A small network was shown many inputs. Here are its activations along a few directions, one row for each input.
In each table, some parts of the input vary, and every possible input appears once, in random order.
Descriptions start from the smaller parts, as in this example, which fits no table here: one of 2 separate values, together with either a single point or one of 9 places along a line or (one of 6 places along a line, together with one of 8 places around a ring).
Shared parts are said once, and a part with two or three values counts as separate values.
(in the rows, 128 means zero)

Other details of the inputs shift rows strongly along two fixed directions, in all tables alike. That doesn't count.

Rows:
R1: [138 101 112 105  81 163 133  99  97 139 154 153]
R2: [104 175 198 194 201  84 163 128 171 118 170 120]
R3: [134  83 117 117 119 159 111  93 127 125 101 140]
R4: [132  95  94  75 117 154  90 132  97 115  86 127]
R5: [144 144 123 126 181  97 125 118 108 167  59 163]
R6: [149 100  95  81  97 131 140 114  65 131 118 160]
R7: [142 158 123 169 148 124 129  92 122 188  74 156]
R8: [101  63  91  70  69 129 106 161 166  85 161  77]
R9: [138  98  84  94 107 121  97 144 105 143 108 127]
R10: [130  92  97  81 100 131 140 110  81 126 142 146]
R11: [139  78  83  77  88 121 111 122 111 140 101 138]
R12: [102 107 136  97  45 175 135 118 154  54 174  89]
R13: [129 198 166 190 176  88 142 159 155 154 181 122]
R14: [165 132 126 156 165 130 123  96 102 171  54 179]
R15: [160 158 118 169 154 113 110 136 116 206  99 153]
R16: [142 165 147 131 185 101 155 119  78 148  90 171]
R17: [138 108 110  82 120 162 133 124  57 107  99 155]
R18: [140 115 111  81 122 162 120 125  50 107 102 147]
R19: [102 106 127 101  45 189 129 130 145  53 174  88]
R20: [162 142 128 173 181 130 122 117 107 170  63 169]
R21: [ 91 183 187 159 216  60 167 145 164 122 163 111]
R22: [ 82 139 192 159 145 118 149 166 209  45 212  65]
R23: [112  90 120  95  52 172 127 145 149  77 201  96]
R24: [156 169 124 172 146 121 131 100 117 189  58 163]
R25: [ 95 167 156 171 203  21 142 158 208 163 161  98]
R26: [121  88 101  77 127 139 109 106 113 127  90 140]
R27: [141 106 139 117 108 165 137 100  92  98 118 153]
R28: [ 79 152 160 134 145  69 144 194 202  70 234  45]
R29: [ 89 127 154 152 117 100 124 181 244 108 206  51]
R30: [113  67 120  94  80 180  90 137 165  60 149  75]
R31: [137  86  88  74 115 159 102 125  92 122  72 144]
R32: [143 102 110 118  90 136 115 121 141 160 119 134]
R33: [162 187 127 168 141 150 130 106  59 164  86 176]
R34: [153 161 117 146 173  90 153 140  75 169 113 168]
R35: [111  84 102 100  46 186 107 129 163  83 133  81]
R36: [167 157 140 163 167 148 128 109  53 148  87 183]
R37: [165 161 132 155 140 121 147 110  87 183 117 184]
R38: [ 94  98 130  95  47 181 133 105 149  62 180  92]
R39: [105 174 171 198 185  53 141 149 224 179 173  98]
R40: [111 201 164 204 177  87 127 157 201 147 138  83]
Each input here is: one of 2 separate values, together with one of 4 places along a line, together with one of 5 places along a line.
The inputs of R33 and R28 match in every part but the place on the line of 5. If R40 is changed in the same way as R33 into R28, which row does it become? -> R9
Change only the place on the line of 5 in R16. List by row number the other rows that result. -> R6, R12, R27, R37
Change only the place on the line of 5 in R3. List by row number the other rows that result. -> R7, R25, R26, R39
Change only the choice among 2 separate values in R21. List by row number the other rows that result. -> R26

Rows:
R41: [121 153 160 152 187  76 142 151 158 142 151 125]
R42: [154 120 111 110  85 170 136  93  74 141 101 169]
R43: [ 82 126 146 109 134 120 118 163 184  66 168  63]
R44: [166 160 129 167 146 139 137 119  78 153  86 173]
R45: [141  75 117 105  75 189 123 106 100  91 129 139]
R46: [ 96 140 146 135  98 128 132 157 178  86 210  73]
R47: [137  90 112 100  61 182 134 100 102  90 119 135]
R48: [102  83 103  67  66 137 126 128 133  91 166  97]
R49: [124 162 149 157 181  74 156 139 146 136 117 132]
R50: [114  83 109  69  75 151 116 152 132  79 158  97]
R51: [119 107 123 100  79 184 122  95 111  91 117 122]
R52: [129 171 152 169 193  73 145 163 147 134 126 124]
R53: [151 133  95 152 148 102  98 141 146 202  71 132]
R54: [120 170 161 181 169  99 147 134 151 151 172 128]
R55: [131 192 150 181 163  92 157 118 129 170 141 146]
R56: [151 121 125 135 166 114 133 122  96 146  95 164]
R57: [146 100 105  96 139 159 109  98  67 139  73 166]
R58: [127 107  99  91  98 134 117 139  99 123 141 123]
R59: [100  87 124 125 115 101  92 155 239 123 160  62]
R60: [155 168 137 159 143 132 137 128  97 158 114 160]
R61: [101 123 140 104 118 103 142 146 168  98 164  96]
R62: [146  92  94  92 114 141 117 110  68 152 115 162]
R63: [134 168 167 179 173 108 148 132 143 151 148 143]
R64: [139 132  99 147 141  93 108 121 156 202  66 142]
R65: [ 87 122 169 136 124 146 125 135 190  67 184  73]
R66: [149 125 111 117 103 188 109 101  67 124  85 155]
R67: [131 146 123 122 162 120 131 107  97 147  77 153]
What is each input in this table made of? -> one of 3 separate values, together with either a single point or (one of 2 separate values, together with one of 4 places along a line)
The inputs of R61 and R41 match in every part but the choice among 3 separate values. If R51 is changed in the same way as R61 into R41, which row does it become? -> R65
Change only the choice among 2 separate values in R54. List by row number the other rows that result. -> R62
Change only the choice among 3 separate values in R42. List by row number the other rows that result. -> R60, R63
Change only the choice among 3 separate values in R48. List by row number the other rows that result. -> R58, R62
